A small network was trained on made-up records. Each row is its average activation on records with the value named, seen along a few directions.
Values that are neighbours, or in one group, have similar rows; names and order tell nothing.
In the rows, 500 means zero.
Random noise pushes rows far along 5 fixed directions. That doesn't count. These rows show it; they differ only by the noise:
[480 532 592 424 470 285 650 404 614 255 225 725 549 482 380 584]
[597 456 510 453 607 643 501 444 406 581 522 312 579 429 515 541]
[537 443 564 682 556 624 444 418 329 566 551 270 564 396 513 480]
[526 589 467  35 590 496 630 512 526 455 405 375 472 559 518 644]
[501 351 420 401 513 570 488 496 608 611 526 616 476 549 491 555]
[679 445 652 719 578 522 563 328 427 423 344 513 746 319 401 523]
[647 581 720 348 462 475 664 439 382 494 370 383 638 607 496 652]


KOS, 12 values:
dolak: [408 480 492 582 478 536 447 501 393 540 646 263 409 515 607 464]
zada: [446 571 548 329 306 325 583 595 563 623 598 725 433 658 453 502]
vavul: [668 604 773 472 333 146 771 477 624 324 179 919 772 688 348 628]
zup: [490 734 574 345 424 476 669 388 320 508 476 264 352 482 633 565]
zud: [358 640 429 583 641 533 345 583 236 315 606  16 414 257 447 260]
vovus: [653 575 634 510 537 321 612 539 644 281 228 762 755 622 399 590]
guf: [413 384 271 719 535 580 346 453 654 535 450 619 318 478 626 458]
fadol: [254 504 538 569 225 394 458 518 436 577 635 611 313 657 558 463]
kudi: [503 569 517 385 460 534 564 471 529 557 518 450 435 583 672 582]
vefod: [356 681 682 557 255 257 447 697 568 309 423 680 418 820 421 456]
fikes: [299 569 350 215 438 379 523 681 624 440 478 495 255 756 594 611]
tud: [627 536 625 500 432 580 473 630 391 612 721 474 578 489 444 401]
Each value of KOS is a pair of two hidden parts, and every pair occurs once (3 first parts, 4 second parts).
Q: dolak and vavul share the first part; dolak and fadol share the second. Which value has the first part of fadol and the second part of vavul?
A: zada
Q: tud and zup share the first part; tud and vefod share the second. Which value has the first part of vefod and the second part of zup?
A: guf

MIL, 13 values:
banis: [686 641 947 496 323 387 714 412 319 471 358 527 711 393 489 582]
bebev: [285 364 265 601 335 473 439 435 733 561 404 847 214 675 582 500]
ges: [304 424 525 563 532 610 502 344 428 509 612 256 454 449 710 484]
lasu: [646 220 517 857 377 684 310 656 482 905 828 684 602 632 365 329]
nud: [209 388 276 614 582 294 396 423 597 208 503 712 352  46 300 256]
nup: [396 358 445 415 179 557 563 521 556 867 784 695 333 759 603 552]
nimaf: [615 409 575 842 561 729 339 642 452 642 636 315 556 565 596 520]
fuze: [572 374 179 385 791 495 523 347 932 420 246 892 668 355 443 605]
nilev: [590 510 683 389 182 647 483 764 372 947 799 565 476 917 529 539]
komot: [430 324  69 454 900 448 375 427 896 107 248 733 460 144 407 451]
mab: [667 176 488 898 407 633 456 253 561 842 593 891 611 476 504 496]
vovu: [831 634 602 458 670 577 439 602 376 380 373 314 616 448 426 555]
seze: [317 620 549 782 548 184 514 530 522  67 330 557 623 391 254 321]
MIL is arranged as a ring.
Q: A walk along MIL starts at mab and steps to its neighbour ges. Put banis, bebev, komot, vovu in the order it reaches them.
A: bebev, komot, vovu, banis
Q: How many steps from neighbour to neighbour lead from seze to nud, at the fewest?
A: 3
